Each row below holds a small network's activations on one input, seen along a few directions.
In each table, some parts of the input vary, and every possible input appears once, in random order.
Descriptions start from the smaller parts, as in this example, which fits no table here: line(6) and (point or (values(2) and ring(5)) or line(11)).
Shared parts are said once, and a part with two or three values counts as separate values.

Table:
x1: [-14.8  23.7  44.4  11.9 -21.3  -8.7  25.0  13.3 -18.7  -2.8   7.8   7.1]
x2: [-33.0   5.3 -38.3  -9.7  -5.8  -4.1  -5.3 -20.0  15.3 -13.2  -6.6 -15.0]
x3: [-16.4  17.9  21.3   9.8 -16.4 -12.6  22.0   9.1 -14.6  -4.9  10.2   3.2]
x4: [ -9.2 -10.0 -35.5   1.6  25.2  19.1 -26.1 -15.1  12.4  -3.5 -13.5 -16.7]
x5: [  9.5   4.0  48.3  24.9  12.2  19.2   8.3  13.8 -18.5  10.7   7.5  11.6]
x6: [ 5.7 -5.5  4.7 18.0 23.8 11.6 -1.9  4.7 -9.1  5.7  6.8  0.5]
x7: [ 46.0 -16.5   2.0 -58.0 -48.3 -30.1  -5.8   4.4  21.3   7.8 -14.8  22.2]
x8: [ 76.1 -27.8   7.8 -42.6 -13.9   0.5 -24.1   2.2  25.3  16.6 -21.6  19.2]
x9: [ -3.6 -10.0 -25.3   7.4  26.5  14.6 -17.5  -8.1   5.5  -0.4  -5.0 -12.0]
x10: [-23.3   9.1 -15.3   0.4  -8.5 -12.5  10.6  -4.0  -0.8  -9.1   7.2  -7.2]
x11: [-27.9   6.6 -28.4  -4.6  -6.7  -9.3   2.7 -12.1   7.2 -11.0   1.4 -11.7]
x12: [  1.5  -8.6 -12.0  12.9  26.2  11.8  -9.3  -1.5  -1.9   2.6   2.2  -6.1]
x13: [  8.5  -1.3  25.0  22.2  18.8  14.2   4.4   9.8 -15.3   8.5   8.3   6.8]
x14: [-19.4  13.0   1.2   5.6 -11.9 -13.7  17.1   3.4  -8.3  -6.9  10.2  -1.9]
Changing only one part turns x5 into x1. The same change can be made to x9. Which row results?
Answer: x11
Describe the family of inputs behind these rows.
Answer: values(2) and (point or line(6))

Table:
x15: [ 25.4 -19.8 -43.5  -5.3  26.8  20.4 -26.9 -18.3  24.3   1.1 -10.9 -11.2]
x16: [ 10.0  -7.9 -29.6 -26.0  -9.9 -10.9 -16.9  -6.7  16.5  -4.5 -16.3  -6.2]
x17: [-53.3  49.6  33.4  42.1   3.4  28.9  10.8  -9.7 -10.0 -21.3 -10.6 -27.2]
x18: [ 24.1  -6.0  33.6   1.2  -1.9   2.0   0.2  18.2 -12.5  11.6   0.1  14.5]
x19: [ 12.0   7.0  41.8 -13.7 -39.3 -15.2  24.6  10.6  -7.1   7.1   8.1  27.9]
x20: [ -3.6   4.0 -13.9 -42.2 -45.5 -30.2   7.4 -11.2  22.6  -7.6  -5.3   2.9]
x21: [ 37.2 -17.9  22.0  18.6  39.5  26.9 -11.3   5.6  -3.5  17.5   3.7   7.4]
x22: [ 30.8 -12.3  28.0   9.5  18.9  13.9  -7.4  14.2 -10.5  14.3   0.3   9.8]
x23: [ 17.6   0.4  38.3  -6.4 -21.5  -8.0  11.3  16.8 -10.8   8.9   2.7  21.1]
x24: [  2.6  -2.2 -21.5 -34.4 -28.6 -22.5  -6.0  -7.0  18.5  -6.2 -12.7  -2.1]
x25: [-81.7  -4.3 -29.4  26.3  31.2  20.5  -6.0 -16.0 -12.2  -3.4  10.5 -10.3]
x26: [-38.9  23.1 -22.0  46.8  18.2 -29.9  43.9  13.9 -33.6 -15.6  46.0 -17.0]
x27: [ 17.7 -13.8 -37.2 -16.4   9.0   4.1 -23.8 -10.3  18.3  -1.8 -15.7  -9.5]
Describe the family of inputs behind these rows.
Answer: values(3) or (values(2) and line(5))
Which other rows does x16 become when the line(5) part takes its other values? List them by row number.
Answer: x15, x20, x24, x27
Which other rows does x21 become when the line(5) part takes its other values? List them by row number.
Answer: x18, x19, x22, x23

Table:
x28: [-86.6  18.5 -21.5  18.9   1.8  -8.0  15.2 -10.3 -15.6 -14.9  14.3 -13.5]
x29: [ 22.9  16.7  -0.5  43.2  27.9  -7.1  22.6  18.6 -23.0  -6.0  23.7 -14.8]
x30: [  3.5  27.5 -10.3  29.0   4.6 -26.7  35.4  13.0 -14.9 -16.2  29.2 -21.6]
x31: [ 21.0  20.6  29.4  45.4  32.2  18.3  10.6   8.3 -13.7  -3.1   7.4 -14.5]
x32: [-13.1  48.5  28.0  24.9 -16.3   6.6  21.1  -2.8  -3.3 -22.7  -6.7 -20.1]
x33: [-70.4  10.3  14.1  35.1  26.2  39.4  -8.8  -8.4 -13.3  -2.6  -4.2 -11.0]
x34: [ 27.5 -24.9   7.3 -32.3 -29.6 -36.0  16.0  18.7  -3.3  15.7  19.4  31.7]
x35: [ 20.4  -3.6 -23.9 -44.6 -28.7   6.5 -28.6 -25.2  41.8  -5.8 -38.5  -7.2]
x36: [ 46.0 -34.2  16.3 -18.7  -6.2 -16.1   2.6  23.9 -11.8  25.6  15.1  38.6]
x37: [-53.4 -11.2 -28.4  43.6  46.2   9.3   8.1   2.0 -30.7   2.8  30.1  -4.4]
x38: [ 40.2 -14.2  -9.6 -34.8  -3.0  23.9 -43.4 -15.9  35.2   2.9 -41.8  -8.7]
x39: [-56.2  -6.3   1.2  45.4  51.0  34.9  -3.4  -6.7 -20.8   6.7  14.3  -3.4]
x40: [ 10.4  -4.6  42.1 -37.4 -48.7  -5.1   2.5   2.6   6.5  11.6 -14.0  31.3]
x41: [-88.6  22.1   0.6  24.5   2.7  22.4   4.6 -17.1  -9.8 -12.2   1.7  -9.6]
x42: [ 21.3  -6.4 -44.8 -48.4 -29.4 -24.2 -19.3 -18.0  37.0  -9.5 -25.3  -8.7]
x43: [-12.0  45.6   5.7  18.7 -16.6 -24.0  31.5   5.4  -8.4 -24.7   6.8 -23.0]
x44: [ 54.3 -30.0 -20.2 -25.6  22.3  20.6 -38.0 -11.5  28.4  11.2 -24.1  -0.2]
x45: [ 29.4 -15.1  54.1 -27.0 -24.4  11.0 -13.1  10.5   1.3  20.5 -17.3  29.8]
x46: [ 43.0 -29.6  43.5 -17.3  -1.1   8.0  -8.7  14.3  -4.5  29.5   0.8  38.3]
x47: [  7.2  36.2  41.6  35.4   7.4  22.4   5.2   4.6  -7.4 -13.7 -11.5 -21.9]
x48: [-71.6  -0.3 -37.6  29.2  22.9 -10.4  18.7  -4.6 -23.1  -7.4  35.5 -11.5]
x49: [ 56.2 -34.2 -49.3 -26.2  16.7  -5.4 -27.6  -2.1  20.7   6.9  -9.0   1.1]
x50: [ 36.5 -24.0 -59.8 -38.9  -8.2 -26.0 -15.4  -9.2  30.5  -2.8  -4.0  -5.7]
x51: [ 11.8  -7.5  21.9 -42.1 -49.6 -34.1  12.2   9.9   2.4   8.1  -2.0  28.9]
Changing only one part turns x28 into x39. The same change can be made to x42. Which row results?
Answer: x44
Describe the family of inputs behind these rows.
Answer: line(4) and ring(6)
Start at x36 and move only the ring(6) part, one step at a time. The first step leads to x46. Which rows follow, in order?
Answer: x45, x40, x51, x34
Which other rows does x32 become when the line(4) part takes its other values? List them by row number.
Answer: x35, x40, x41

Table:
x52: [ 37.5 -44.1  -7.0 -58.7 -20.9   2.2 -43.3   3.3  22.1  19.9 -30.7  21.5]
x53: [ 50.3  10.0  11.6 -33.1 -26.6   0.0 -18.0  -3.8  23.3  -5.3 -36.1  -6.0]
x54: [ 21.1 -29.9  -9.5 -69.5 -45.9 -19.8 -30.8  -2.5  26.1  10.7 -33.5  21.3]
x55: [-20.9   9.9  12.9  44.1  30.3  19.4   8.0   5.8 -23.8   0.0  10.0  -3.0]
x56: [ 65.1  -1.2  18.3 -17.4   0.5  15.1 -28.9   0.2  23.2   2.5 -36.2  -5.1]
x57: [-48.6   9.8 -42.7  15.6  19.4   7.7  -1.3 -19.8   1.0 -14.5   3.5 -21.8]
x58: [-26.6   5.0 -13.5  38.2  36.5  21.9  -2.3  -5.9 -12.1  -3.8   5.4 -11.6]
x59: [ 61.0 -17.5  25.0 -46.1 -36.8  -4.2   5.0  -8.7  25.5  18.5  -3.4  37.1]
x60: [ 58.0   1.5  13.2 -24.8 -16.4  10.5 -23.5   1.7  24.2  -1.0 -31.8  -8.6]
x61: [ 57.0 -20.0 -30.7 -48.7 -33.2 -51.1   0.4  11.0  16.8   2.0  -1.1  10.0]
x62: [ 66.1 -25.3 -30.1 -45.7 -18.8 -39.6  -6.2  11.2  11.9   7.6  -2.3  12.5]
x63: [-57.0  15.0 -43.3  12.4   6.1  -3.6   5.5 -19.7   6.6 -19.4   5.0 -23.8]
x64: [-51.8  21.5 -21.2  19.9  -2.4  -5.1  15.1  -8.7  -5.3 -17.3   8.4 -14.7]
x65: [-41.5  31.0  34.0  29.4 -14.5 -12.7  34.2  13.8 -27.0  -9.0  18.9   1.2]
x66: [ 75.5 -28.4  31.6 -30.6 -10.0  10.8  -5.2  -4.1  25.2  25.4  -3.9  37.7]
x67: [-16.0  13.6  42.1  47.4  25.5  14.8  18.1  17.2 -34.2   4.8  15.9   4.3]
x68: [-53.8   3.0 -60.4   7.0  28.0   7.2 -10.2 -29.9  13.0 -15.7   1.4 -31.2]
x69: [-12.2  16.0  72.2  47.7  22.4   8.3  27.4  27.3 -42.5  10.4  22.8   9.7]
x70: [-24.5  16.5  37.0  41.0   9.5  10.0  22.9  18.8 -33.1   0.0  21.7   0.5]
x71: [ 45.1 -46.2  -2.0 -50.8  -4.5   7.1 -48.5   2.5  20.9  22.8 -35.1  25.1]
x72: [-38.4  -6.7 -53.9  21.2  50.7  21.1 -20.8 -27.3  11.9  -8.0   0.3 -30.3]
x73: [-35.2   7.3 -18.8  31.4  21.2  17.1   2.8  -4.4 -10.9  -8.5  11.1 -15.7]
x74: [-32.5  25.7  35.3  33.2  -0.6  -0.6  28.3  14.2 -33.4  -3.8  17.3   3.6]
x75: [-46.6  -4.9 -58.9  14.5  37.1  16.4 -15.8 -26.1  13.2 -12.3   5.5 -34.5]
x76: [ 73.8 -33.6 -28.3 -37.9  -8.6 -29.5 -11.6  16.8  12.6  11.7   2.1   9.9]
x77: [ 52.1 -12.0  24.0 -49.0 -51.4 -16.1  11.2  -8.8  30.2  12.8  -1.9  34.7]
x78: [-37.6  21.7   5.9  29.5   4.4   4.0  18.5   2.9 -23.0  -8.7  11.4  -3.8]
x79: [ 68.4 -25.9  26.7 -38.3 -26.5   6.0  -0.1  -3.0  26.4  22.6   0.7  34.6]
x80: [-46.5  27.0   4.9  25.8  -9.5  -8.1  24.9   2.8 -16.8 -13.8  13.0  -6.2]
x81: [-29.5  12.5   7.6  37.5  14.5  14.6  13.0   7.4 -22.7  -4.8  15.8  -7.0]
x82: [ 81.1 -36.1 -23.4 -30.3   7.5 -24.4 -17.2  15.6  11.6  14.6  -2.4  13.6]
x83: [ 29.7 -35.7  -8.5 -66.5 -30.7  -8.0 -37.9  -2.3  21.3  16.1 -34.8  24.0]
x84: [-20.4  18.9  67.4  41.7   6.6   3.6  32.0  29.0 -41.5   5.8  28.3   6.2]
x85: [-28.3  28.0  65.8  34.1  -3.4  -6.9  37.1  24.3 -41.8   2.0  24.1   9.1]
x86: [-61.7   7.9 -61.0   4.1  15.2  -3.5  -3.5 -29.7  18.1 -20.4   2.7 -33.0]
x87: [-37.1  33.2  64.2  30.5 -17.1 -18.6  42.6  23.8 -35.5  -3.1  25.7   6.8]
x88: [-41.0   1.4 -41.1  23.5  29.0  17.5  -7.0 -15.7   1.3 -11.0   7.7 -25.1]
x89: [-43.1  16.2 -20.5  23.4  11.4   6.7   8.5  -8.7 -11.2 -12.3   6.8 -12.5]
x90: [-32.6  -0.7 -35.9  30.2  43.5  22.3 -12.0 -17.0   0.0  -6.4   2.2 -20.9]
x91: [ 41.3  15.3  10.8 -36.2 -41.6 -12.1 -11.1  -3.9  28.2 -11.0 -34.5  -8.6]
Describe the family of inputs behind these rows.
Answer: line(4) and (values(4) or line(6))
Changing only the line(4) part turns x74 into x65. The same change can be made to x57. Which row results?
Answer: x63
List by row number the other rows that have the line(4) part in common with x81.
Answer: x52, x60, x70, x73, x75, x76, x79, x84, x88
Start at x69 and move only the line(6) part, one step at a time. The first step leads to x67. Which rows follow, in order?
Answer: x55, x58, x90, x72
Which other rows does x53 become when the values(4) part takes its other values? List them by row number.
Answer: x59, x62, x83
